These are the activations of a small neural network, seen along a few directions. Each row is one input.
In each table, some parts of the input vary, and every possible input appears once, in random order.
A made-up example of a description, with smaller parts first: line(4) and (point or ring(11) or (values(2) and ring(8))).
Shared parts are said once, and a part with two or three values counts as separate values.

Other details of the inputs vary at random and push rows far along three fixed directions, the same in every table; ignore that.

Rows:
r1: -20 -16 -20 -20 -35 -11 27 8 14 21 -2 -24 41 -6 5
r2: 16 -39 28 27 -14 7 3 -12 20 -31 -17 1 6 23 8
r3: 6 5 0 25 22 -3 30 -2 -6 4 13 -12 -3 -35 1
r4: 19 -2 13 23 12 7 -6 -16 -14 -26 1 31 -50 34 13
r5: -22 12 -4 -33 -25 -5 8 17 10 25 -4 -18 50 -20 -10
r6: 6 32 -20 -5 37 0 -8 0 -11 11 16 -7 -10 -41 -17
r7: 16 20 12 -25 24 13 -63 -3 9 -15 -9 20 4 -1 -13
r8: 0 -23 6 -46 -21 4 -43 16 47 1 -19 5 39 27 -5
r9: 6 -26 28 17 -22 -6 4 11 20 -17 -10 16 -12 36 16
r10: -8 1 -12 28 24 -2 5 -10 -25 10 12 -21 -3 -19 -2
r11: -23 -8 -28 -35 -18 -8 5 15 22 25 3 -25 42 -4 -1
r12: 9 -29 17 12 -32 6 11 -16 11 -20 -29 18 -4 28 6
r13: -26 -14 3 7 -29 -25 23 21 20 12 -2 -32 44 -14 6
r14: -21 -1 -11 11 -22 -6 24 -3 -12 18 0 -12 11 -9 -1
r15: -4 -4 21 -50 -21 7 -37 20 35 -10 -12 11 35 21 4
r16: -18 -17 -4 40 -16 -22 39 6 -3 0 3 -24 5 -6 8
r17: -22 12 -15 -30 -15 -6 -5 8 -2 26 10 -16 33 -13 -2
r18: 5 36 -18 -20 26 7 2 -5 -27 19 11 1 -8 -33 -24
r19: 13 -7 32 0 8 11 -28 -3 16 -20 -13 12 16 5 4
r20: -9 6 -24 16 15 -8 10 5 -15 21 16 -8 -19 -1 -1
r21: 20 -11 29 54 -9 5 25 -28 -24 -32 -14 34 -56 31 13
r22: 3 3 -5 54 31 -5 29 -17 -33 2 14 -15 -30 -18 7
r23: 5 10 -3 -35 14 15 -63 -7 0 -7 2 26 -3 24 -6
r24: 6 43 -29 -10 38 10 -6 -12 -41 16 19 2 -29 -22 -11
r25: 11 -16 28 10 -12 1 2 13 21 -21 -13 18 -18 28 13
r26: -5 -21 11 37 -34 -21 93 13 -4 -9 3 -13 -10 -5 21
r27: 14 -15 9 -3 -4 7 -31 -10 20 -21 -16 7 7 18 -7
r28: 2 11 -13 3 19 -2 22 14 -6 14 15 -9 -28 -21 -3
r29: 17 19 -4 -13 24 22 -56 -27 -26 -13 1 37 -33 20 -8
r30: 2 37 -27 -38 37 9 -16 5 -16 17 22 -5 -16 -27 -15
Each input here is: line(5) and (values(2) or line(4)).
Changing only the line(5) part turns r28 into r9. The same change can be made to r18. Which row results?
Answer: r21
Change only the line(5) part in r27. List by row number the other rows that result.
Answer: r6, r7, r13, r16
Start at r20 and move only the line(4) part, one step at a time. The first step leads to r23. Which rows follow, in order?
Answer: r29, r14
Change only the line(4) part in r12. List by row number the other rows that result.
Answer: r1, r8, r11

Rows:
r31: -29 28 -1 -60 -14 -2 -31 18 12 31 3 -25 79 -45 -19
r32: 9 27 10 43 23 2 44 -14 -41 -3 12 5 -36 -37 1
r33: -31 -16 -30 16 -2 -22 34 12 8 32 18 -60 46 -36 2
r34: -12 -33 31 1 -59 -20 87 38 30 -12 -3 -6 16 12 31
r35: 6 7 -29 -10 49 18 -67 -25 -13 12 10 -12 0 -7 -18
r36: 21 -33 13 62 -20 -3 44 -23 -6 -32 -21 26 -57 40 12
r37: -45 -1 -33 20 -26 -20 46 -2 -23 44 14 -52 45 -27 2
r38: 38 -18 47 -2 -16 14 -26 -7 25 -50 -37 50 -29 40 -2
r39: 3 -43 51 -15 -35 -6 -14 24 68 -32 -27 -8 64 11 14
r40: -27 -25 -10 16 -52 -26 97 25 7 11 11 -26 10 3 29
r41: -13 -45 17 -25 -66 -2 -17 8 52 -6 -38 4 52 44 1
r42: -36 9 -42 -82 -24 0 -32 17 16 47 12 -25 64 0 -4
r43: 8 23 -20 4 22 2 36 -3 -31 2 22 6 -53 -6 5
r44: 24 -23 27 -14 -19 16 -28 -15 11 -42 -18 53 -30 65 18
r45: 44 -16 56 -4 -13 16 -21 -1 28 -50 -37 54 -28 34 -2
r46: 2 22 -10 39 21 1 21 -24 -47 2 12 0 -30 -21 -4
r47: 1 31 -9 -22 26 16 -61 -27 -30 8 3 12 8 -8 -20
r48: 13 29 -23 -35 26 17 -49 -10 -8 11 -4 15 -12 -8 -31
r49: -17 15 -22 62 23 -21 29 4 -42 19 22 -6 -59 3 11
r50: 26 30 3 -28 64 20 -56 -3 5 -3 8 3 5 -33 -18
r51: 1 15 -13 49 38 -18 27 19 -16 10 30 -6 -61 -4 10
r52: 15 19 -13 -18 53 17 -62 -11 -3 -1 8 -3 4 -20 -19
Describe the family of inputs behind these rows.
Answer: values(2) or (line(4) and line(5))
Start at r42 and move only the line(5) part, one step at a time. The first step leads to r44. Which rows follow, in order?
Answer: r40, r43, r34

Rows:
r53: 10 25 -23 -36 22 5 -3 4 -5 15 7 1 -14 -18 -22
r54: 0 -33 11 -13 -21 -6 16 26 51 -13 -3 -8 29 17 17
r55: -11 20 -31 -10 13 -6 6 16 -8 31 19 -1 -21 -7 -5
r56: -28 -47 21 51 -39 -33 63 27 29 1 -7 -41 40 1 28
r57: -3 9 -40 -4 11 3 -8 -19 -14 25 5 -21 -1 -15 -18
r58: -28 23 -27 17 -12 -19 93 18 -39 40 35 -35 -12 -32 15
r59: 7 -39 19 -37 -17 14 -55 10 52 -21 -21 3 43 38 6
r60: -1 21 -6 -1 32 8 -43 -17 -18 15 7 -7 18 -25 -23
r61: 4 33 -20 -30 11 3 2 8 -19 24 8 9 -16 -13 -17
r62: 6 36 2 -16 28 4 -16 10 -11 4 12 -4 0 -40 -15
r63: 46 -6 30 67 43 21 -26 -52 -37 -47 -11 45 -70 26 0
r64: 45 -5 11 56 20 18 27 -49 -34 -42 -19 44 -95 26 2
r65: 43 7 17 49 13 22 7 -45 -42 -43 -23 63 -92 40 3
r66: -1 30 -1 -7 24 12 -19 -10 -20 9 5 -3 11 -40 -21
r67: -43 10 -46 41 -16 -30 77 -8 -47 36 32 -43 4 -23 13
r68: -15 -1 -45 19 13 -10 24 3 -10 29 17 -36 -16 -11 -7
r69: -21 -29 1 5 -59 -15 17 4 19 2 -18 -7 36 21 8
r70: -3 -13 43 -13 -19 -10 -27 28 47 -18 -13 3 36 8 12
r71: 32 -56 45 74 -28 -8 61 -2 26 -60 -20 37 -73 66 33
r72: 14 35 4 -34 34 13 -42 6 -5 -2 7 7 4 -33 -18
r73: -31 -30 14 -7 -44 -17 -1 18 16 -2 -2 -4 31 33 24
r74: 16 -34 22 -44 -21 21 -67 -12 42 -22 -28 13 51 30 -3
r75: -14 28 -16 -27 19 1 -20 10 -18 26 27 5 -15 -2 6
r76: 17 -22 28 -59 -21 23 -52 -9 41 -26 -33 24 46 17 -5
r77: 12 35 -1 -31 49 11 -68 7 6 3 10 7 1 -19 -13
r78: 13 -26 23 -39 -24 2 4 17 43 -25 -15 8 31 9 5
r79: -5 42 -10 -44 9 21 -39 -17 -30 10 5 16 7 -1 -12
r80: -15 13 -37 -6 14 -2 -23 1 -17 26 11 -6 -15 1 -11
r81: -31 -43 26 52 -40 -36 61 28 27 2 -7 -40 40 0 25
r82: -16 13 -15 28 6 -7 52 -4 -24 21 14 -31 11 -53 -7
Describe the family of inputs behind these rows.
Answer: ring(5) and (values(2) or line(4))
Changing only the ring(5) part turns r53 into r68. The same change can be made to r62. Which row results?
Answer: r81
Which other rows agree with r54 in the ring(5) part? List them by row number.
Answer: r55, r70, r71, r75, r77
